A small network was shown many inputs. Here are its activations along a few directions, one row for each input.
In each table, some parts of the input vary, and every possible input appears once, in random order.
Descriptions start from the smaller parts, as in this example, which fits no table here: one of 2 separate values, together with either a single point or one of 11 places along a line or (one of 4 places along a line, together with one of 5 places around a ring).
Shared parts are said once, and a part with two or three values counts as separate values.
In the rows, zero is written as 128.

Other details of the inputs shift rows strongly along two fixed directions, in all tables alike. That doesn't count.

A family of inputs:
row 1: [144 130 119 118 141 105 105 137 109 132 117 116 132]
row 2: [153 131 128 120 138 108 121 145 107 129 122 113 138]
row 3: [150 140 125 111 144 114 115 142 115 125 115 110 134]
row 4: [151 134 126 118 138 108 119 143 108 128 122 112 139]
row 5: [122 135 164 133 125 121 131 138 126 121 138 119 102]
row 6: [116 129 160 140 124 114 121 134 118 125 143 126 105]
row 7: [147 120 109 124 127 135 142 134 128 133 122 127 143]
row 8: [ 98 123 130 139 117 146 130 109 148 125 130 149 114]
row 9: [109 138 160 133 130 116 117 127 124 119 140 124 111]
row 10: [114 138 163 134 128 118 124 128 123 120 140 119 111]
row 11: [103 122 135 142 115 144 142 111 148 127 141 144 122]
row 12: [112 139 162 129 132 122 123 130 127 117 138 119 109]
row 13: [107 144 161 129 133 121 116 126 127 113 133 124 112]
row 14: [120 138 163 131 125 122 129 137 126 120 138 118 102]
row 15: [147 132 122 121 140 106 111 139 105 134 123 115 136]
row 16: [110 110 134 146 106 143 143 118 141 134 139 146 111]
row 17: [110 113 135 147 107 145 144 119 141 134 143 145 116]
row 18: [107 124 138 139 115 151 150 115 147 126 139 138 119]
row 19: [107 139 157 133 131 118 110 127 123 119 138 127 107]
row 20: [141 122 105 126 126 129 135 129 125 135 124 132 145]
row 21: [146 141 124 110 146 114 113 141 113 122 117 113 138]
row 22: [144 138 122 115 144 107 110 137 109 126 120 117 140]
row 23: [102 116 131 143 113 143 136 111 147 131 137 144 113]
row 24: [105 123 137 137 116 150 147 115 151 124 139 138 119]
row 25: [103 126 136 139 117 149 141 111 149 121 137 141 122]
row 26: [106 143 159 130 133 118 114 126 125 115 135 128 111]
row 27: [159 131 129 116 136 112 125 150 110 132 120 110 131]
row 28: [107 126 137 137 116 153 145 116 154 124 135 137 116]
row 29: [144 132 118 116 142 106 104 136 109 130 116 118 131]
row 30: [105 117 132 145 112 143 139 111 144 132 137 144 112]
row 31: [139 132 106 116 134 140 130 128 136 127 111 129 142]
row 32: [148 118 111 123 125 135 143 135 127 135 123 127 143]
row 33: [147 118 111 126 124 132 140 132 126 136 124 129 146]
row 34: [148  92  21 129 109 193 177  98 174 152 104 165 196]
row 35: [136 122 102 126 130 131 125 125 128 136 122 132 144]
row 36: [146 126 108 122 129 137 139 130 132 135 118 124 140]
row 37: [144 142 124 109 147 114 112 140 114 121 114 114 139]
row 38: [147 139 125 111 145 113 115 141 112 124 118 112 138]
row 39: [102 119 132 144 114 144 137 112 147 130 141 144 118]
row 40: [144 125 107 120 131 136 136 130 136 133 118 124 141]
row 41: [132 126 102 123 133 133 121 124 129 131 116 136 145]
row 42: [144 119 107 128 126 129 137 131 125 136 124 133 145]
row 43: [108 112 132 147 109 143 142 117 143 132 138 146 111]
row 44: [148 130 121 121 137 106 112 143 104 133 124 116 135]
row 45: [113 137 161 135 128 115 122 127 121 122 142 124 110]
row 46: [139 124 107 123 130 132 133 125 132 132 121 127 148]
row 47: [146 117 108 127 123 129 138 131 124 138 125 133 145]
row 48: [149 127 120 121 136 104 111 142 105 134 120 117 129]
row 49: [152 135 126 115 139 111 122 146 109 128 122 110 136]
row 50: [135 123 102 125 131 132 124 124 128 134 121 133 144]
row 51: [105 130 136 135 118 154 142 115 154 121 133 140 116]
row 52: [135 128 104 121 133 132 126 124 130 130 119 134 148]
row 53: [109 142 161 130 132 120 117 127 127 114 137 123 112]
row 54: [107 136 155 132 130 116 109 126 124 120 135 128 102]
Each input here is: one of 6 places along a line, together with one of 9 places along a line.
Q: The inputs of row 13 and row 46 match in every part but the place on the line of 9. If row 41 is changed in the same way as row 13 into row 46, which row does it become?
A: row 39
Q: Which other rows does row 12 become when the place on the line of 6 takes its other values? List them by row number.
A: row 1, row 9, row 28, row 34, row 35
Q: Start at row 27 and move only the place on the line of 9, one step at a time. The first step leads to row 5. Which rows follow, in order?
A: row 14, row 36, row 40, row 28, row 3, row 51, row 31
Q: Which other rows does row 27 become when the place on the line of 6 takes its other values? List them by row number.
A: row 16, row 17, row 32, row 33, row 47

A family of inputs:
row 55: [ 89 109 140 169 100 137 138  97 146 138 168 155 112]
row 56: [159 124  75 115 124 164 161 122 164 135 103 117 155]
row 57: [110 154 184 117 146  79  81 138  97 100 139 124 118]
row 58: [171  98  84 117 118 158 178 138 157 147 112 119 149]
row 59: [117 145 179 141 140  73  81 136  86 138 152 112 106]
row 60: [161 126  93 115 126 163 158 128 156 147 104 123 148]
row 61: [ 85 136 158 156 106 154 151 116 147 109 160 148 117]
row 62: [137 124 185 126 129  78 105 164  94 121 130 112  76]
row 63: [ 78 119 134 147 117 148 123  88 154 132 140 149  81]
row 64: [170 117  80 117 122 162 168 127 161 141 109 123 151]
row 65: [143 127  82 107 135 159 155 113 160 126 121 132 191]
row 66: [113 162 181 112 151  99  92 150 102  98 148 116 122]
row 67: [128 141 185 123 127  78 104 160  91 122 128 110  71]
row 68: [145 106  70 132 121 143 121 118 138 166 109 144 137]
row 69: [129 141  83 112 151 157 147 106 161 119 107 127 192]
row 70: [ 84 132 144 129 115 175 136 119 170 108 138 156  98]
row 71: [111 105 166 158  93 164 165 138 144 130 150 139  79]
row 72: [ 90 138 158 123 119 169 148 109 185 109 137 132 100]
row 73: [102 151 164 117 151  88  58 126 105 118 124 100  85]
row 74: [110 144 161 116 149  87  63 134 113 120 132 110  85]
row 75: [114 153 178 123 148  81  96 127  87 106 136 122 113]
row 76: [146 113  64 114 128 153 137 108 140 136  91 155 147]
row 77: [128 150 190 126 136  86  87 152  95 122 121 118  78]
row 78: [ 86 125 165 160 100 141 142 108 139 127 150 167 115]
row 79: [125 151 176 126 135  83  88 147 101 109 120 110  82]
row 80: [177  98  99 127 113 158 177 138 145 151 114 110 141]
row 81: [128 107  59 124 130 140 117 102 142 145 125 152 180]
row 82: [167  96  90 140 109 153 170 143 117 148 134 138 170]
row 83: [133 141  81 103 151 166 139 113 171 121  90 122 158]
row 84: [130 136 170 135 137  77  81 143 100 131 140 104  73]
row 85: [ 93 131 142 147 104 169 149 121 163 114 139 146  93]
row 86: [156 118  95 122 118 145 180 129 139 144 130 119 171]
row 87: [141 127  77 118 136 157 150 116 129 129 121 147 176]
row 88: [190 139  74  93 180  60  71 141  59 146 103  93 180]
row 89: [ 81 124 147 134 110 154 124 107 164 110 129 164  94]
row 90: [ 86  94 154 169  98 127 145 110 138 142 173 148 103]
row 91: [ 86 137 153 135 119 169 145 111 155 110 138 149  85]
row 92: [201 135  68  95 166  65  65 159  76 150  87  83 151]
row 93: [146 119 185 137 121  86 111 160  88 128 129 108  77]
row 94: [ 68 142 158 139 118 164 135 104 150 102 150 150 125]
row 95: [153 129  80 104 139 165 159 112 157 133 100 121 150]
row 96: [103 164 173 113 161  91  70 136 111  96 105 117  91]
row 97: [ 59 139 153 148 126 144 124  92 155 101 134 165 125]
row 98: [223 142  82  85 165  89  97 186  75 136  90  92 157]
row 99: [ 84 125 152 161  99 139 143 102 145 114 149 159 119]
row 100: [ 74 141 152 131 118 174 129 111 162 104 131 145  95]
row 101: [118 121  58 122 146 146 102 102 154 139  94 143 147]
row 102: [152 114  80 126 114 149 167 140 123 144 130 142 170]
row 103: [ 75 144 162 134 121 164 151  92 168 105 147 129 133]
row 104: [102 159 183 119 148  83  78 129  92  99 130 116 120]
row 105: [ 98 129 151 146 105 174 150 126 158 129 138 155  92]
row 106: [221 105  81 106 153  65  86 174  60 168  96  79 143]
row 107: [108 157 176 110 147  93  72 135 104 101 111 112  90]
row 108: [159  97  80 131 116 151 170 143 128 143 133 146 174]
row 109: [141 131  75  99 136 174 145 110 167 128  93 119 163]
row 110: [ 62 149 154 143 132 161 133 105 158  97 144 156 126]
row 111: [118 133 169 139 130  69 101 142  84 139 158 106 102]
row 112: [206 159  98  75 186  78 107 152  76 127  98  72 191]
row 113: [150 130  91 125 125 149 163 117 149 130 124 119 179]
row 114: [129 128 197 136 130  67 110 157  81 117 151 115 103]
row 115: [102 113 146 153  96 151 146 113 155 123 135 162  88]
row 116: [ 68 148 148 134 131 172 127 112 170 100 126 151  96]
row 117: [157 126  94 124 126 155 165 121 145 146 122 129 182]
row 118: [140 124 196 146 122  74 114 155  73 125 149 111 105]
row 119: [149  93  55 129 111 139 141 123 136 168 113 138 136]
row 120: [170 152  76  93 192  61  51 142  74 133  92  94 188]
row 121: [112 147 171 142 139  69  80 132  91 123 153 103 107]
row 122: [ 99 119 146 143  96 165 166 133 153 128 144 147  85]
row 123: [128 147 193 137 133  71  99 146  85 111 148 119 106]
row 124: [164 119  86 126 122 153 174 119 149 138 128 128 182]
row 125: [ 92  91 148 160  98 137 139 117 151 144 154 144  73]
row 126: [171 101 105 136 113 149 183 131 133 149 134 115 171]
row 127: [ 98 126 154 157 102 159 161 119 147 118 165 157 119]
row 128: [216 106  83 116 152  59  95 166  51 167 115  86 176]
row 129: [150 104  78 131 108 131 158 127 120 148 120 152 169]
row 130: [162 116  88 113 117 154 175 136 151 147 111 115 141]
row 131: [120 113  58 126 131 144 114  92 137 144 116 144 182]
row 132: [141 139 197 126 138  86 137 157 103 118 156  86 115]
row 133: [162  98  84 122 117 155 160 152 136 142 116 138 138]
row 134: [ 92 131 157 155 105 164 156 119 146 126 157 160 122]
Q: What is each input in this table made of?
A: one of 2 separate values, together with one of 4 places along a line, together with one of 10 places along a line
Q: The inputs of row 109 and row 103 match in every part but the choice among 2 separate values. If row 125 is changed in the same way as row 109 into row 103, which row does it become?
A: row 90
Q: The inputs of row 68 and row 59 match in every part but the choice among 2 separate values. If row 56 is changed in the same way as row 68 into row 59, which row does it become?
A: row 113
Q: The inputs of row 85 and row 61 match in every part but the choice among 2 separate values. If row 70 is changed in the same way as row 85 into row 61, which row does it become?
A: row 66
Q: Which other rows does row 83 become when the choice among 2 separate values takes its other values? List them by row number.
A: row 69
Q: Which other rows does row 107 become when the choice among 2 separate values takes its other values? List them by row number.
A: row 104
